A small network was trained on made-up records. Each row is its average activation on records with the value named, seen along a few directions.
Values that are neighbours, or in one group, have similar rows; names and order tell nothing.
In the rows, zero is written as 500.
Strong random noise was added to every row along 3 fixed directions; ignore it. To show where, here is one row again and again, with new noise each time:
[282 291 527 553 753 514 597 512 649 642 443 502 815]
[516 442 340 527 676 516 634 694 591 488 331 414 793]
[501 417 631 497 478 575 414 381 533 386 675 742 466]
[716 525 532 472 363 586 378 449 463 206 662 767 361]
[343 321 536 541 693 525 558 492 621 577 485 550 741]


J, 15 values:
j12: [528 491 513 555 473 455 391 184 485 420 641 483 267]
j1: [398 600 542 564 473 396 468 541 439 595 671 316 332]
j10: [354 594 511 391 461 482 393 521 464 763 584 339 345]
j9: [530 587 551 458 367 516 417 183 421 613 490 719 281]
j5: [458 396 581 452 507 479 524 446 461 512 291 531 708]
j2: [291 508 578 376 506 499 359 512 641 772 712 640 489]
j6: [601 297 529 547 620 504 322 302 592 482 285 747 439]
j3: [397 605 816 499 417 590 487 421 500 836 719 460 157]
j7: [405 420 621 472 472 556 492 631 594 784 509 468 523]
j15: [482 657 523 526 436 409 698 476 516 416 361 308 561]
j14: [591 645 486 488 380 552 704 570 333 370 606 376 467]
j11: [358 501 407 449 570 549 549 750 590 460 487 409 619]
j13: [647 566 512 647 362 396 567 366 396 458 440 452 410]
j4: [179 579 820 485 526 583 484 504 497 691 653 573 601]
j8: [527 293 444 481 463 447 384 327 378 117 680 590 371]
Each value of J is a pair of two hidden parts, and every pair occurs once (5 first parts, 3 second parts).
j4 and j11 share the first part; j4 and j7 share the second. Which value has the first part of j7 and the second part of j11? -> j2
j1 and j13 share the first part; j1 and j8 share the second. Which value has the first part of j8 and the second part of j13? -> j15

S, 16 values:
s12: [251 676 801 396 473 652 608 573 588 935 750 442 459]
s11: [460 352 532 702 584 408 573 392 543 418 434 519 560]
s6: [430 407 503 561 528 377 599 407 422 435 620 438 620]
s7: [467 287 423 536 533 355 400 285 475 625 615 550 379]
s1: [441 674 614 362 389 632 552 667 485 384 635 519 496]
s14: [450 379 485 593 639 490 435 445 539 652 471 815 619]
s5: [288 300 328 593 718 362 503 475 538 772 240 321 617]
s9: [264 356 608 461 573 505 422 468 610 413 729 646 569]
s16: [632 624 490 372 344 635 399 527 460 436 353 617 359]
s2: [529 448 468 554 529 423 496 421 451 418 447 359 573]
s15: [719 471 168 602 565 406 630 559 545 516 251 330 452]
s13: [259 406 788 519 474 589 449 425 650 738 448 478 530]
s3: [345 495 603 513 506 334 539 319 521 501 531 505 637]
s4: [549 535 340 435 792 554 637 975 536 547 348 290 861]
s8: [474 488 828 299 332 750 251 275 477 282 749 648 310]
s10: [630 222 238 737 711 341 504 321 456 517 300 644 548]
S is arranged as 4 separate groups.
List the group mates of s11, in the order listed. -> s6, s2, s3
List the group mates of s10, in the order listed. -> s7, s5, s15
List the group mates of s8, in the order listed. -> s1, s9, s4

D, 11 values:
d4: [748 582 495 419 347 559 391 573 435 157 616 649 363]
d9: [515 315 419 522 649 505 461 506 564 456 411 579 595]
d3: [650 513 423 573 342 444 415 355 411 462 566 574 228]
d5: [491 615 410 503 532 429 698 603 474 734 387 219 519]
d8: [693 514 366 430 446 503 498 719 457 243 435 545 602]
d10: [728 851 434 440 246 562 491 605 394 336 555 511 256]
d6: [564 716 353 414 590 567 644 897 598 411 351 282 762]
d7: [469 590 480 526 508 514 598 502 476 706 435 359 490]
d11: [584 416 391 538 515 447 461 484 507 363 390 488 535]
d2: [337 357 644 583 558 424 493 283 520 633 558 578 536]
d1: [227 482 695 463 553 581 486 450 532 697 558 441 544]
D is arranged as a line.
Name the neighbours of d11, in listed order. -> d10, d1
Name the neighbours of d3, in listed order. -> d5
Name the neighbours of d6, in listed order. -> d8
